These are the activations of a small neural network, seen along a few directions. Each row is one input.
In each table, some parts of the input vary, and every possible input appears once, in random order.
A made-up example of a description, with smaller parts first: one of 3 separate values, together with either a single point or one of 9 places around a ring or (one of 4 places along a line, together with one of 5 places around a ring).
Shared parts are said once, and a part with two or three values counts as separate values.
In the rows, 128 means zero.

Other details of the inputs shift rows strongly along two fixed directions, in all tables alike. That doesn't count.

Rows:
R1:  82 115 138  87 151  97 137 127 120 117 154
R2:  90 116 131  87 148  94 134 117 115 145 149
R3: 136  45  20 113 137 180 133 159  34  84 139
R4:  85 104 139  91 157  91 137 122 117 125 144
R5: 100 135 129 103 155 105 164 141 121 171 152
R6: 129 154 160 139 118 131  97 105 151 111 113
R7:  87 125 131  80 144  97 136 124 119 129 152
R8: 148 160 215 179 122 122  79  78 181 122  85
R9: 143 164 153 154 120 138 125 127 161 147 112
R10: 191 112  86 196  94 225  70 130  99  54  89
R11: 147  79  16 121 136 187 159 176  42 133 148
R12: 148 178 212 176 112 125  71  79 185 127  88
R13: 102 129 123  84 124 101 172 155 147 156 146
R14: 159 150 152 168 113 104 123 110 147 122 126
R15:  92 101 138  93 157  91 139 114 114 139 144
R16: 101 136 125  95 147 103 164 145 130 165 151
R17: 104 130 123  87 136 100 165 149 140 159 149
R18: 148 158 150 149 107 138 124 130 171 139 109
R19: 227 114  71 217  84 196  97 134  90  80 101
R20: 143 155 148 141  98 136 134 138 176 137 110
Description of these inputs: one of 2 separate values, together with either a single point or one of 4 places along a line or one of 5 places around a ring.
- Changing only the choice among 2 separate values turns R2 into R12. The same change can be made to R20. Which row results? => R13
- Which other rows does R14 become when the choice among 2 separate values takes its other values? List them by row number. => R19
- Which other rows does R3 become when the place on the ring of 5 takes its other values? List them by row number. => R2, R6, R10, R15
- A walk changes only the place on the line of 4. It starts at R13 and steps to R17. List the rest of the walk in order. => R16, R5

Rows:
R21: 192 155 115 195  80 193  97 147 163  94  83
R22: 233 151 108 235 101 175  83 110 125 100  88
R23: 116 101  93  91 141 142 112 139  92 107 135
R24: 138  66  24 104 126 186 115 150  47  86 140
R25: 114  97  95 112 138 136 125 125  85 104 148
R26: 125 109  86 109 140 159 157 163 115 145 131
R27: 185 168 118 197  94 203 100 138 142 133  88
R28: 130 177 161 147 127 144 125 134 180 144 104
R29:  50 101 153  62 175  48 167 117 108 146 174
R30: 140 108  83 110 109 137 166 160 115 137 143
R31: 116  87  98  94 142 141 119 135  91 111 123
R32:  43  98 145  48 168  49 158 113 120 151 165
R33: 116 145 192 134 127 111  91  89 171 121 101
R34: 126 161 193 155 132 111  99  99 153 107 123
R35: 123 161 192 153 132 110  96  93 158 111 123
R36: 170 147 167 185 131  93 116 100 154 145 113
R37: 137 163 164 150 121 138 130 126 169 170 112
R38: 126 189 218 137 111  81 141 109 202 182 123
R39: 150 170 146 149  96 131 135 133 170 133 114
R40:  46  98 153  57 171  50 165 112 114 149 170
R41:  70 112 129  54 149  65 190 160 150 162 169
R42: 122 146 201 157 134 104 107  94 152 115 113
R43: 165  99  19 124 102 183 162 178  53 132 146
R44: 139  63  19 114 125 183 115 149  42  85 142
- Changing only one part turns R37 into R27. The same change can be made to R29. Which row results? => R35
- What do these inputs look like to the network? => one of 2 separate values, together with either a single point or one of 5 places around a ring or one of 6 places along a line
- Which other rows does R33 become when the place on the line of 6 takes its other values? List them by row number. => R29, R31, R32, R40, R42
- A walk changes only the place on the line of 6. It starts at R23 and steps to R24. List the rest of the walk in order. => R44, R25, R35, R34
